Each row below holds a small network's activations on one record, seen along a few directions.
Each row is followed by the record's values for the fields Vulal, Sopob, Bovu, Zapod, Bik, Goru, Poner.
A field that a record lacks is written missing.
Other fields move the rows too, some of them a lot.
In the rows, zero is written as 500.
Strong random noise was added to every row along 4 fixed directions; ignore it. To show where, here is one row again and again, with new noise each time:
469; 721; 525; 545; 319; 360; 681; 543; 385; 342; 439; 462; 606; 551; 400; 297; 465; 544; 580; 303; 696; 421; 679; 622
590; 540; 473; 665; 541; 471; 662; 537; 383; 452; 511; 443; 509; 410; 508; 523; 537; 533; 473; 390; 524; 547; 694; 507
615; 794; 450; 483; 364; 479; 557; 505; 278; 458; 560; 397; 622; 510; 376; 311; 430; 597; 616; 358; 715; 429; 816; 634
546; 607; 508; 653; 477; 442; 659; 479; 473; 470; 447; 454; 581; 452; 533; 476; 474; 555; 532; 356; 584; 405; 614; 574
502; 506; 457; 729; 571; 469; 557; 473; 387; 492; 643; 476; 590; 373; 566; 530; 472; 615; 470; 367; 407; 537; 609; 538
489; 694; 426; 601; 440; 475; 430; 437; 278; 501; 750; 450; 703; 438; 468; 356; 370; 697; 578; 334; 510; 467; 693; 645

407; 643; 691; 427; 326; 568; 511; 504; 839; 308; 313; 455; 658; 536; 540; 529; 452; 381; 585; 502; 486; 278; 357; 550 -> Vulal is y2, Sopob is z5, Bovu is k4, Zapod is h3, Bik is p2, Goru is n2, Poner is l4
298; 441; 501; 648; 512; 443; 556; 454; 681; 394; 508; 572; 567; 413; 563; 448; 467; 503; 425; 360; 337; 469; 373; 494 -> Vulal is y2, Sopob is z3, Bovu is k1, Zapod is h1, Bik is missing, Goru is missing, Poner is missing
429; 612; 473; 276; 373; 430; 456; 602; 239; 493; 663; 518; 476; 655; 319; 311; 416; 526; 554; 470; 597; 642; 640; 508 -> Vulal is y1, Sopob is z3, Bovu is k2, Zapod is h3, Bik is p2, Goru is n1, Poner is l4
581; 610; 523; 389; 353; 593; 431; 388; 640; 586; 436; 483; 698; 501; 574; 511; 325; 566; 594; 598; 627; 184; 397; 638 -> Vulal is y2, Sopob is z5, Bovu is k4, Zapod is h4, Bik is missing, Goru is missing, Poner is missing
378; 553; 470; 497; 426; 418; 394; 401; 501; 550; 571; 538; 631; 528; 503; 331; 404; 600; 562; 409; 511; 411; 448; 605 -> Vulal is y1, Sopob is z3, Bovu is k3, Zapod is h1, Bik is missing, Goru is missing, Poner is missing
302; 377; 529; 642; 484; 359; 606; 530; 570; 327; 505; 592; 481; 435; 454; 494; 590; 478; 425; 422; 385; 638; 499; 398 -> Vulal is y1, Sopob is z4, Bovu is k2, Zapod is h1, Bik is missing, Goru is missing, Poner is missing
382; 586; 428; 402; 371; 438; 407; 435; 313; 527; 649; 519; 576; 622; 452; 290; 373; 607; 571; 415; 525; 490; 495; 552 -> Vulal is y1, Sopob is z3, Bovu is k1, Zapod is h3, Bik is p2, Goru is n2, Poner is l3
519; 510; 537; 467; 488; 421; 556; 527; 561; 487; 366; 508; 439; 545; 483; 421; 511; 476; 499; 496; 591; 458; 472; 534 -> Vulal is y1, Sopob is z3, Bovu is k3, Zapod is h1, Bik is missing, Goru is missing, Poner is missing
466; 540; 448; 489; 525; 559; 365; 388; 492; 679; 661; 550; 584; 502; 549; 493; 419; 611; 499; 511; 368; 489; 466; 583 -> Vulal is y1, Sopob is z3, Bovu is k1, Zapod is h3, Bik is p1, Goru is n2, Poner is l4
448; 576; 541; 493; 420; 443; 457; 484; 537; 409; 498; 490; 532; 508; 514; 472; 535; 458; 494; 446; 502; 445; 482; 519 -> Vulal is y2, Sopob is z3, Bovu is k3, Zapod is h3, Bik is p2, Goru is n1, Poner is l2
251; 551; 671; 359; 372; 402; 360; 652; 531; 299; 639; 483; 500; 660; 427; 516; 560; 411; 491; 595; 465; 530; 364; 536 -> Vulal is y1, Sopob is z3, Bovu is k4, Zapod is h3, Bik is p2, Goru is n1, Poner is l2
473; 560; 565; 436; 357; 400; 588; 487; 520; 421; 463; 485; 587; 607; 487; 367; 448; 506; 585; 440; 606; 461; 520; 539 -> Vulal is y1, Sopob is z5, Bovu is k5, Zapod is h3, Bik is p2, Goru is n2, Poner is l4
525; 383; 352; 533; 539; 518; 515; 461; 399; 505; 637; 522; 536; 483; 520; 535; 486; 518; 467; 510; 391; 610; 573; 413 -> Vulal is y1, Sopob is z3, Bovu is k1, Zapod is h1, Bik is missing, Goru is missing, Poner is missing
305; 424; 613; 613; 470; 419; 577; 425; 538; 414; 479; 629; 568; 480; 516; 569; 493; 471; 464; 423; 397; 495; 328; 409 -> Vulal is y2, Sopob is z4, Bovu is k2, Zapod is h3, Bik is p1, Goru is n2, Poner is l4
425; 520; 544; 501; 476; 458; 451; 585; 567; 420; 555; 501; 524; 550; 494; 431; 405; 468; 503; 491; 453; 557; 431; 560 -> Vulal is y1, Sopob is z3, Bovu is k3, Zapod is h1, Bik is missing, Goru is missing, Poner is missing
550; 511; 538; 534; 523; 514; 651; 548; 611; 493; 324; 490; 368; 471; 541; 549; 571; 386; 462; 459; 489; 488; 524; 432 -> Vulal is y2, Sopob is z3, Bovu is k1, Zapod is h3, Bik is p2, Goru is n1, Poner is l4
581; 569; 501; 377; 480; 504; 535; 531; 485; 483; 343; 406; 463; 569; 414; 442; 574; 401; 517; 526; 678; 484; 582; 506 -> Vulal is y1, Sopob is z3, Bovu is k3, Zapod is h1, Bik is missing, Goru is missing, Poner is missing
316; 618; 677; 559; 401; 436; 535; 554; 678; 303; 379; 522; 564; 457; 447; 549; 508; 402; 486; 472; 499; 444; 416; 476 -> Vulal is y2, Sopob is z4, Bovu is k2, Zapod is h2, Bik is missing, Goru is missing, Poner is missing
454; 336; 387; 646; 661; 507; 576; 546; 288; 593; 690; 507; 402; 448; 507; 506; 513; 543; 398; 446; 342; 682; 601; 420 -> Vulal is y1, Sopob is z3, Bovu is k1, Zapod is h2, Bik is missing, Goru is missing, Poner is missing
547; 426; 563; 439; 507; 456; 631; 698; 405; 503; 459; 545; 275; 581; 435; 483; 582; 378; 390; 544; 499; 744; 555; 472 -> Vulal is y1, Sopob is z3, Bovu is k3, Zapod is h3, Bik is p1, Goru is n1, Poner is l4
637; 636; 372; 433; 602; 635; 263; 280; 476; 775; 639; 399; 643; 456; 549; 507; 323; 655; 607; 542; 521; 294; 506; 594 -> Vulal is y1, Sopob is z3, Bovu is k1, Zapod is h1, Bik is missing, Goru is missing, Poner is missing
337; 471; 596; 581; 565; 541; 490; 506; 563; 430; 643; 512; 492; 397; 548; 578; 442; 445; 488; 507; 386; 499; 322; 509 -> Vulal is y2, Sopob is z4, Bovu is k2, Zapod is h4, Bik is missing, Goru is missing, Poner is missing
708; 728; 554; 426; 494; 609; 407; 426; 699; 604; 473; 400; 598; 493; 592; 536; 452; 510; 586; 586; 635; 284; 518; 565 -> Vulal is y2, Sopob is z3, Bovu is k3, Zapod is h3, Bik is p2, Goru is n1, Poner is l4
517; 555; 521; 391; 392; 402; 588; 538; 388; 232; 532; 473; 519; 482; 286; 284; 523; 468; 443; 370; 582; 548; 681; 446 -> Vulal is y2, Sopob is z4, Bovu is k5, Zapod is h1, Bik is missing, Goru is missing, Poner is missing
497; 456; 629; 663; 481; 468; 588; 305; 690; 483; 469; 523; 582; 503; 593; 528; 479; 512; 511; 407; 432; 310; 270; 544 -> Vulal is y2, Sopob is z5, Bovu is k5, Zapod is h3, Bik is p1, Goru is n2, Poner is l3
239; 442; 617; 586; 428; 313; 672; 566; 572; 285; 374; 605; 450; 581; 488; 381; 544; 477; 434; 425; 491; 600; 355; 469 -> Vulal is y1, Sopob is z4, Bovu is k1, Zapod is h3, Bik is p2, Goru is n2, Poner is l4
498; 705; 506; 315; 269; 510; 406; 686; 270; 349; 524; 522; 474; 651; 265; 278; 429; 410; 659; 540; 664; 585; 632; 548 -> Vulal is y2, Sopob is z3, Bovu is k1, Zapod is h4, Bik is missing, Goru is missing, Poner is missing
481; 555; 479; 409; 416; 396; 602; 561; 513; 443; 398; 529; 454; 598; 437; 391; 530; 493; 537; 476; 649; 533; 554; 511 -> Vulal is y1, Sopob is z3, Bovu is k1, Zapod is h1, Bik is missing, Goru is missing, Poner is missing
736; 536; 484; 501; 649; 645; 524; 386; 680; 699; 392; 379; 475; 366; 582; 687; 498; 466; 549; 639; 597; 324; 495; 468 -> Vulal is y1, Sopob is z4, Bovu is k2, Zapod is h1, Bik is missing, Goru is missing, Poner is missing
587; 529; 500; 560; 550; 499; 613; 461; 657; 477; 436; 469; 519; 468; 598; 621; 537; 450; 505; 472; 498; 435; 488; 374 -> Vulal is y2, Sopob is z3, Bovu is k1, Zapod is h3, Bik is p2, Goru is n1, Poner is l4
492; 388; 511; 558; 564; 523; 503; 390; 539; 645; 476; 501; 545; 439; 627; 523; 490; 559; 514; 475; 426; 478; 418; 526 -> Vulal is y1, Sopob is z5, Bovu is k5, Zapod is h3, Bik is p1, Goru is n2, Poner is l4
583; 512; 473; 497; 577; 571; 495; 578; 407; 522; 526; 438; 376; 444; 483; 560; 559; 426; 466; 507; 448; 648; 623; 409 -> Vulal is y2, Sopob is z3, Bovu is k1, Zapod is h3, Bik is p2, Goru is n1, Poner is l4
537; 483; 426; 575; 528; 478; 534; 454; 576; 502; 432; 467; 437; 468; 533; 537; 485; 494; 499; 464; 544; 421; 587; 485 -> Vulal is y1, Sopob is z3, Bovu is k1, Zapod is h4, Bik is missing, Goru is missing, Poner is missing
324; 435; 513; 514; 455; 376; 527; 577; 394; 489; 513; 590; 459; 593; 391; 451; 590; 523; 422; 457; 390; 617; 402; 528 -> Vulal is y1, Sopob is z3, Bovu is k1, Zapod is h2, Bik is missing, Goru is missing, Poner is missing
656; 424; 397; 454; 496; 439; 767; 675; 282; 521; 307; 548; 327; 492; 345; 445; 568; 403; 383; 430; 606; 684; 720; 344 -> Vulal is y2, Sopob is z3, Bovu is k1, Zapod is h2, Bik is missing, Goru is missing, Poner is missing
371; 578; 501; 534; 399; 398; 472; 306; 749; 535; 449; 583; 657; 597; 549; 417; 343; 610; 575; 372; 510; 254; 317; 634 -> Vulal is y1, Sopob is z3, Bovu is k1, Zapod is h1, Bik is missing, Goru is missing, Poner is missing
480; 453; 486; 479; 466; 409; 681; 602; 501; 350; 304; 535; 370; 508; 424; 462; 609; 368; 450; 419; 560; 607; 552; 425 -> Vulal is y2, Sopob is z3, Bovu is k1, Zapod is h1, Bik is missing, Goru is missing, Poner is missing
487; 486; 574; 520; 562; 545; 484; 479; 540; 507; 433; 503; 539; 478; 565; 553; 560; 428; 432; 570; 475; 493; 419; 461 -> Vulal is y2, Sopob is z3, Bovu is k3, Zapod is h3, Bik is p1, Goru is n2, Poner is l4
441; 539; 488; 492; 381; 462; 460; 622; 410; 465; 514; 522; 432; 568; 493; 485; 495; 490; 501; 586; 470; 520; 487; 494 -> Vulal is y1, Sopob is z3, Bovu is k1, Zapod is h2, Bik is missing, Goru is missing, Poner is missing
561; 531; 445; 485; 463; 497; 526; 444; 511; 567; 528; 463; 528; 453; 460; 502; 481; 489; 599; 502; 564; 442; 554; 478 -> Vulal is y1, Sopob is z4, Bovu is k2, Zapod is h1, Bik is missing, Goru is missing, Poner is missing
485; 660; 587; 451; 499; 594; 349; 448; 557; 660; 564; 441; 552; 503; 516; 492; 398; 569; 616; 606; 567; 357; 387; 586 -> Vulal is y1, Sopob is z4, Bovu is k2, Zapod is h3, Bik is p1, Goru is n1, Poner is l4
512; 565; 475; 530; 517; 478; 367; 419; 500; 517; 561; 500; 640; 450; 538; 455; 435; 578; 542; 440; 496; 454; 522; 526 -> Vulal is y2, Sopob is z3, Bovu is k3, Zapod is h1, Bik is missing, Goru is missing, Poner is missing
436; 413; 466; 476; 693; 652; 373; 544; 477; 686; 735; 472; 486; 432; 675; 681; 587; 628; 426; 621; 336; 541; 410; 495 -> Vulal is y1, Sopob is z3, Bovu is k2, Zapod is h2, Bik is missing, Goru is missing, Poner is missing
729; 706; 390; 386; 431; 630; 380; 322; 374; 788; 536; 438; 615; 454; 525; 357; 366; 787; 630; 431; 743; 312; 624; 657 -> Vulal is y2, Sopob is z5, Bovu is k3, Zapod is h2, Bik is missing, Goru is missing, Poner is missing
391; 305; 490; 584; 585; 468; 388; 505; 407; 657; 672; 552; 477; 467; 509; 533; 510; 559; 388; 490; 391; 589; 417; 522 -> Vulal is y1, Sopob is z3, Bovu is k5, Zapod is h4, Bik is missing, Goru is missing, Poner is missing
585; 463; 484; 589; 445; 470; 716; 453; 550; 458; 235; 511; 551; 463; 478; 449; 540; 506; 500; 419; 520; 436; 650; 471 -> Vulal is y1, Sopob is z5, Bovu is k3, Zapod is h2, Bik is missing, Goru is missing, Poner is missing
805; 547; 514; 398; 556; 626; 640; 484; 634; 599; 214; 378; 380; 481; 510; 578; 556; 392; 636; 575; 708; 339; 686; 471 -> Vulal is y1, Sopob is z5, Bovu is k4, Zapod is h1, Bik is missing, Goru is missing, Poner is missing

Which values does each new row have?
473; 570; 482; 448; 467; 500; 375; 511; 409; 441; 631; 460; 547; 491; 511; 450; 525; 501; 533; 473; 520; 555; 538; 504 -> Vulal is y2, Sopob is z3, Bovu is k3, Zapod is h3, Bik is p2, Goru is n1, Poner is l2
503; 630; 496; 525; 438; 481; 541; 270; 626; 678; 433; 526; 664; 503; 567; 390; 359; 612; 634; 428; 563; 206; 396; 590 -> Vulal is y1, Sopob is z4, Bovu is k1, Zapod is h3, Bik is p1, Goru is n2, Poner is l4
508; 364; 499; 585; 599; 453; 633; 533; 583; 525; 311; 544; 401; 476; 548; 572; 557; 426; 457; 515; 492; 569; 464; 404 -> Vulal is y1, Sopob is z3, Bovu is k1, Zapod is h1, Bik is missing, Goru is missing, Poner is missing
385; 524; 562; 492; 495; 459; 398; 640; 444; 556; 636; 562; 451; 513; 450; 594; 566; 525; 486; 610; 389; 507; 435; 538 -> Vulal is y1, Sopob is z3, Bovu is k2, Zapod is h2, Bik is missing, Goru is missing, Poner is missing
430; 450; 511; 477; 558; 516; 479; 536; 431; 523; 550; 565; 448; 534; 502; 509; 508; 511; 409; 571; 399; 643; 472; 483 -> Vulal is y1, Sopob is z3, Bovu is k1, Zapod is h3, Bik is p1, Goru is n2, Poner is l4
458; 443; 505; 521; 462; 427; 453; 499; 517; 705; 492; 633; 557; 573; 555; 421; 336; 625; 435; 442; 471; 464; 380; 608 -> Vulal is y1, Sopob is z3, Bovu is k3, Zapod is h2, Bik is missing, Goru is missing, Poner is missing
325; 554; 439; 429; 433; 410; 396; 540; 349; 408; 652; 526; 550; 530; 396; 308; 462; 570; 519; 456; 479; 613; 524; 557 -> Vulal is y1, Sopob is z3, Bovu is k1, Zapod is h1, Bik is missing, Goru is missing, Poner is missing
550; 420; 445; 595; 663; 566; 346; 366; 562; 702; 591; 528; 552; 353; 679; 613; 401; 581; 476; 467; 346; 458; 397; 551 -> Vulal is y2, Sopob is z3, Bovu is k3, Zapod is h1, Bik is missing, Goru is missing, Poner is missing
726; 330; 488; 557; 676; 563; 732; 587; 530; 501; 280; 472; 212; 486; 515; 682; 703; 344; 364; 609; 499; 680; 649; 264 -> Vulal is y1, Sopob is z3, Bovu is k1, Zapod is h3, Bik is p2, Goru is n2, Poner is l4
467; 506; 583; 423; 515; 447; 524; 572; 480; 491; 373; 463; 422; 604; 504; 462; 527; 443; 483; 515; 577; 549; 437; 508 -> Vulal is y1, Sopob is z3, Bovu is k3, Zapod is h3, Bik is p2, Goru is n1, Poner is l4
633; 396; 421; 597; 586; 469; 723; 622; 549; 515; 260; 546; 381; 466; 439; 567; 633; 456; 429; 494; 537; 520; 615; 384 -> Vulal is y1, Sopob is z3, Bovu is k1, Zapod is h2, Bik is missing, Goru is missing, Poner is missing
611; 511; 456; 576; 524; 510; 531; 342; 573; 551; 453; 457; 546; 436; 498; 486; 511; 550; 502; 425; 555; 428; 581; 487 -> Vulal is y1, Sopob is z4, Bovu is k3, Zapod is h1, Bik is missing, Goru is missing, Poner is missing
543; 489; 497; 511; 618; 576; 458; 465; 523; 654; 505; 492; 456; 467; 569; 542; 506; 536; 489; 591; 449; 488; 442; 499 -> Vulal is y1, Sopob is z3, Bovu is k1, Zapod is h3, Bik is p1, Goru is n2, Poner is l4
501; 598; 408; 432; 385; 481; 426; 529; 407; 387; 566; 474; 541; 520; 367; 402; 485; 477; 562; 440; 523; 563; 609; 496 -> Vulal is y2, Sopob is z3, Bovu is k1, Zapod is h1, Bik is missing, Goru is missing, Poner is missing
643; 406; 424; 609; 688; 622; 485; 549; 539; 392; 511; 420; 415; 320; 584; 724; 642; 407; 391; 603; 389; 638; 639; 284 -> Vulal is y2, Sopob is z3, Bovu is k1, Zapod is h1, Bik is missing, Goru is missing, Poner is missing
517; 327; 402; 666; 631; 517; 434; 444; 573; 556; 615; 513; 478; 405; 567; 648; 527; 522; 445; 537; 273; 580; 444; 420 -> Vulal is y1, Sopob is z3, Bovu is k1, Zapod is h1, Bik is missing, Goru is missing, Poner is missing
454; 682; 524; 344; 295; 380; 564; 491; 522; 448; 312; 487; 567; 642; 394; 253; 474; 456; 625; 417; 775; 358; 544; 615 -> Vulal is y1, Sopob is z3, Bovu is k3, Zapod is h1, Bik is missing, Goru is missing, Poner is missing
439; 413; 534; 559; 564; 565; 381; 478; 541; 618; 571; 558; 492; 663; 589; 648; 442; 546; 544; 606; 393; 467; 223; 533 -> Vulal is y1, Sopob is z3, Bovu is k1, Zapod is h4, Bik is missing, Goru is missing, Poner is missing
491; 537; 508; 548; 469; 492; 480; 388; 689; 505; 454; 500; 615; 429; 537; 460; 465; 471; 485; 436; 495; 337; 432; 550 -> Vulal is y2, Sopob is z3, Bovu is k3, Zapod is h1, Bik is missing, Goru is missing, Poner is missing
466; 322; 510; 644; 699; 545; 485; 421; 597; 660; 470; 570; 470; 412; 703; 675; 509; 529; 440; 501; 332; 516; 272; 430 -> Vulal is y2, Sopob is z3, Bovu is k1, Zapod is h3, Bik is p1, Goru is n2, Poner is l4
601; 411; 525; 514; 622; 534; 659; 551; 635; 452; 399; 432; 385; 422; 492; 696; 619; 378; 426; 604; 522; 577; 487; 372 -> Vulal is y1, Sopob is z4, Bovu is k2, Zapod is h1, Bik is missing, Goru is missing, Poner is missing
463; 511; 497; 558; 433; 488; 543; 360; 738; 524; 436; 514; 590; 483; 542; 566; 448; 551; 576; 445; 495; 361; 406; 553 -> Vulal is y1, Sopob is z5, Bovu is k2, Zapod is h1, Bik is missing, Goru is missing, Poner is missing
330; 492; 617; 544; 327; 345; 669; 650; 634; 175; 322; 509; 484; 611; 435; 370; 600; 286; 556; 405; 623; 484; 422; 479 -> Vulal is y2, Sopob is z3, Bovu is k3, Zapod is h4, Bik is missing, Goru is missing, Poner is missing
